Q:
array([[115, 134, 103, 133, 149, 131],
       [142, 120, 152, 128, 107, 125],
       [118, 111, 124, 141, 139, 153]])
A: 133

Q:
array([[124, 110, 106, 143],
       [124, 111, 106, 142],
       [125, 107, 102, 148]])
A: 110

Q:
array([[114, 139, 138, 133, 145, 120, 126],
       [130, 116, 134, 136, 123, 135, 133],
       [144, 120, 139, 135, 120, 131, 153]])
A: 145

Q:
array([[123, 143, 142, 116],
       [132, 131, 131, 136],
       [123, 151, 144, 116]])
A: 143

Q:
array([[118, 116, 139, 142],
       [141, 105, 132, 119],
       [114, 105, 129, 129]])
A: 116

Q:
array([[122, 124, 127, 143, 132, 142],
       [133, 124, 105, 128, 130, 114],
       [132, 127, 120, 122, 128, 121]])
A: 143

Q:
array([[139, 126, 133, 104, 125, 124],
       [130, 144, 132, 120, 137, 114],
       [129, 139, 129, 126, 137, 119]])
A: 104

Q:
array([[131, 152, 114, 145],
       [119, 147, 107, 141],
       [153, 112, 103, 129]])
A: 152

Q:
array([[130, 134, 151, 110, 135, 139, 133],
       [130, 126, 135, 123, 130, 118, 143],
       [137, 144, 146, 116, 132, 146, 134]])
A: 135
---
[[113 116 138 118 109 131]
 [115 133 150 140 117 123]
 [120 149 136 127 133 124]] --> 113, 124

[157 144 128 136 148 139 148] --> 157, 148

[122 143 150 134] --> 122, 134

[144 128 119 116 105 150] --> 144, 150

[[132 130 142 128 122 127]
 [129 128 121 154 127 132]] --> 132, 132

[[132 142 123 133]
 [108 140 112 137]
 [106 122 103 140]] --> 132, 140

[123 103 128 139 138 121] --> 123, 121
---
[100 128 120 131 114 133 107] ⇒ 128

[[127  99 125 130 134 122 138]
 [147 148 111 135 117 110 144]] ⇒ 99

[[143 154 130 147 139 103 123]
 [135 148 145 148 152 117 124]
 [117 109 123 114 117 151 134]] ⇒ 154

[143 149 117 141 132 104] ⇒ 149

[[111 132 134 129 125]
 [113 129 153 123 138]
 [117 132 120 123 126]] ⇒ 132

[[129 128 129 127 128 128]
 [127 118 114 155 142 143]
 [129 128 128 129 129 129]] ⇒ 128
---
[103 154 114 126 149 139 130]: 139

[[135 139 157 124 137 133 113]
 [113 135 126 123 119 108 117]]: 137

[[122 127 125 106 133 134]
 [132 129 130 140 127 127]
 [125 129 148 135 129 117]]: 135

[136 120 106 116 123 119]: 120

[151 121 115 117]: 117

[[131 122 126 123 121 126]
 [123 122 127 137 123 136]
 [151 126 121 143 100  99]]: 137

[[143 126 144 126 140]
 [132 129 133 106 127]
 [149 137 123 126 120]]: 143

[[138 155 134 140 148]
 [139 136 132 141 139]
 [134 146 150 143 140]]: 148

[126 101 128 146 140 141]: 140

[146 110  99 126 157]: 126
---
[[106 103 121 129 129 138]
 [136 137 127 128 126 131]] out 129

[[115 105 149 131]
 [129 125 130 129]] out 149

[[107 130 129 127 127 128 128]
 [124 126 154 131 127 129 128]] out 128

[[132 130 134 133 117]
 [100 148 151 153 142]] out 133

[[124 104 121 122]
 [146 125 126 109]] out 121

[[121 123 127 132 143 132 140]
 [113 126 141 102 140 126 138]] out 132

[[131 127 136 132 144 112]
 [151 117 118 126 136 130]] out 144

[[157 108 113 136]
 [109 122 117 117]] out 113
---
[[136, 119, 130, 125, 128, 131, 133, 130, 131, 125, 129, 124],
 [122, 145, 134, 128, 135, 118, 138, 135, 128, 128, 138, 127],
 [132, 128, 139, 126, 127, 125, 133, 137, 126, 124, 131, 131],
 [130, 126, 119, 145, 140, 130, 128, 131, 122, 133, 131, 135],
 [123, 131, 122, 134, 141, 126, 124, 125, 126, 125, 128, 130],
 [133, 125, 123, 135, 123, 145, 124, 120, 121, 125, 139, 124],
 [129, 131, 124, 130, 123, 127, 152, 129, 119, 140, 127, 119],
 [125, 139, 142, 135, 118, 122, 128, 143, 124, 136, 134, 144],
 [127, 125, 121, 122, 125, 125, 117, 127, 155, 135, 136, 122],
 [124, 130, 121, 136, 126, 125, 128, 129, 130, 141, 125, 133],
 [133, 136, 131, 132, 128, 134, 128, 131, 138, 127, 154, 123]] --> 136

[[128, 131, 144, 135, 133, 113, 139, 135, 132, 145],
 [113, 107, 139, 144, 134, 121, 106, 140, 136, 120],
 [143, 129, 130, 129, 104, 134, 144, 141, 146, 130],
 [133, 125, 113, 116, 135, 137, 117, 150, 124, 150],
 [131, 129, 138, 132, 123, 149, 127, 105, 131, 113],
 [146, 141, 129, 136, 127, 122, 136, 125, 116, 142]] --> 141

[[135, 129, 130, 128, 116, 133],
 [124, 134, 127, 133, 133, 130],
 [128, 119, 128, 136, 127, 140],
 [122, 134, 146, 138, 141, 151],
 [128, 124, 126, 128, 128, 128],
 [121, 137, 127, 136, 137, 133],
 [136, 131, 127, 116, 126, 111],
 [127, 131, 132, 135, 131, 140],
 [130, 139, 135, 129, 122, 135],
 [122, 135, 138, 134, 139, 137],
 [137, 124, 128, 126, 117, 129],
 [130, 130, 129, 129, 124, 131]] --> 130

[[155, 124, 141, 155, 136, 138],
 [127, 134, 126, 123, 129, 127],
 [135, 122, 133, 124, 137, 120],
 [137, 115, 133, 136, 137, 135],
 [109, 123, 130, 119, 128, 135],
 [131, 137, 131, 137, 123, 134],
 [130, 132, 127, 130, 126, 129]] --> 132

[[130, 145, 141, 136, 122, 116, 108, 129],
 [143, 116, 111, 130, 131, 137, 135, 111],
 [148, 133, 111, 139, 118, 109, 134, 123],
 [141, 113, 125, 113, 138, 137, 108, 140],
 [131, 102, 147, 126, 133, 129, 130, 135],
 [121, 136, 135, 141, 117, 144, 106, 135],
 [144, 144, 133, 114, 116, 141, 134, 112],
 [147, 127, 112, 122, 136, 112, 126, 123],
 [113, 128, 132, 141, 152, 116, 126, 115],
 [132, 137, 120, 107, 147, 138, 125, 124],
 [139, 123, 122, 146, 139, 135, 106, 110],
 [141, 115, 114, 118, 136, 114, 125, 146]] --> 115

[[130, 141, 147, 144, 138, 135, 136, 136, 130, 122, 118, 118],
 [130, 144, 147, 139, 135, 137, 132, 122, 118, 118, 114, 109],
 [130, 144, 147, 139, 135, 137, 133, 122, 118, 118, 114, 109],
 [130, 145, 135, 127, 118, 109, 132, 139, 142, 131, 119, 107],
 [130, 146, 135, 131, 118, 112, 121, 139, 143, 134, 132, 106],
 [130, 146, 142, 135, 137, 128, 118, 118, 112, 112, 129, 138],
 [130, 142, 147, 144, 137, 135, 137, 136, 129, 121, 118, 118],
 [130, 146, 142, 135, 137, 127, 118, 118, 111, 113, 131, 139],
 [130, 142, 147, 144, 137, 135, 137, 135, 128, 120, 118, 118],
 [130, 146, 141, 135, 137, 126, 118, 118, 110, 115, 134, 138],
 [130, 146, 135, 131, 118, 112, 121, 139, 143, 134, 132, 106],
 [130, 143, 147, 141, 135, 136, 136, 129, 120, 117, 118, 114]] --> 143
---
array([[118, 138, 123, 123, 146],
       [118, 141, 107, 124, 157]]) >> 118, 157

array([119, 139, 155, 137, 120, 119, 154]) >> 119, 154

array([[144, 111, 100, 102, 122],
       [104, 114, 122, 109, 122],
       [150, 112, 105, 102, 122]]) >> 144, 122

array([122, 100, 123, 122, 108, 119]) >> 122, 119

array([[126, 126, 153, 106, 145],
       [132, 153, 152, 150, 145],
       [145, 144, 146, 138, 133]]) >> 126, 133

array([119, 140, 132, 101, 106]) >> 119, 106

array([129, 116, 143, 109, 155, 130]) >> 129, 130

array([138, 116, 127, 100, 122, 117]) >> 138, 117
---
[[127 148 132 120]
 [130 150 138 122]
 [133 147 133 124]] 147

[[123 139 129 121 129]
 [133 127 142 134 152]
 [133 128 118 128 116]] 118

[[123 110 143 153 119]
 [136 134 138 142 132]
 [110 120 131 123 135]] 131

[[110 106 121 119 125 129 138]
 [134 145 134 130 127 128 119]
 [130 136 134 126 121 133 122]] 121

[[134 123 138 117 128 123]
 [128 109 136 141 134 126]
 [121 129 107 132 131 112]] 132

[[135 118 139 119]
 [135 156 123 132]
 [ 98 139 134 114]] 139

[[132 154 146 100 111]
 [145 126 115 110 156]
 [116 113 152 120 114]] 152

[[119 141 154 115 117]
 [127 156 112 116 133]
 [127 107 111 112 142]] 111

[[110 128 119 132]
 [129 134 120 142]
 [146 100 149 158]] 100
---
[[137 133 133 142 145]
 [138 105 108 149 134]]	149

[[114 123 146 112 134 113]
 [117 141 116 141 125 152]]	125

[[129 130 127 129 117 127 126]
 [139 138 120 140 113 124 157]]	124

[[106 133 142 139 141 106 113]
 [134 135 131 120 122 110 126]]	110

[[127 122 117 125 112 134 151]
 [121 135 131 121 119 119 134]]	119

[[136 137 140 131 117 153]
 [132 125 127 126 132 112]]	132

[[115 103 102 110 139 127]
 [121 143 124 122 123 111]]	123
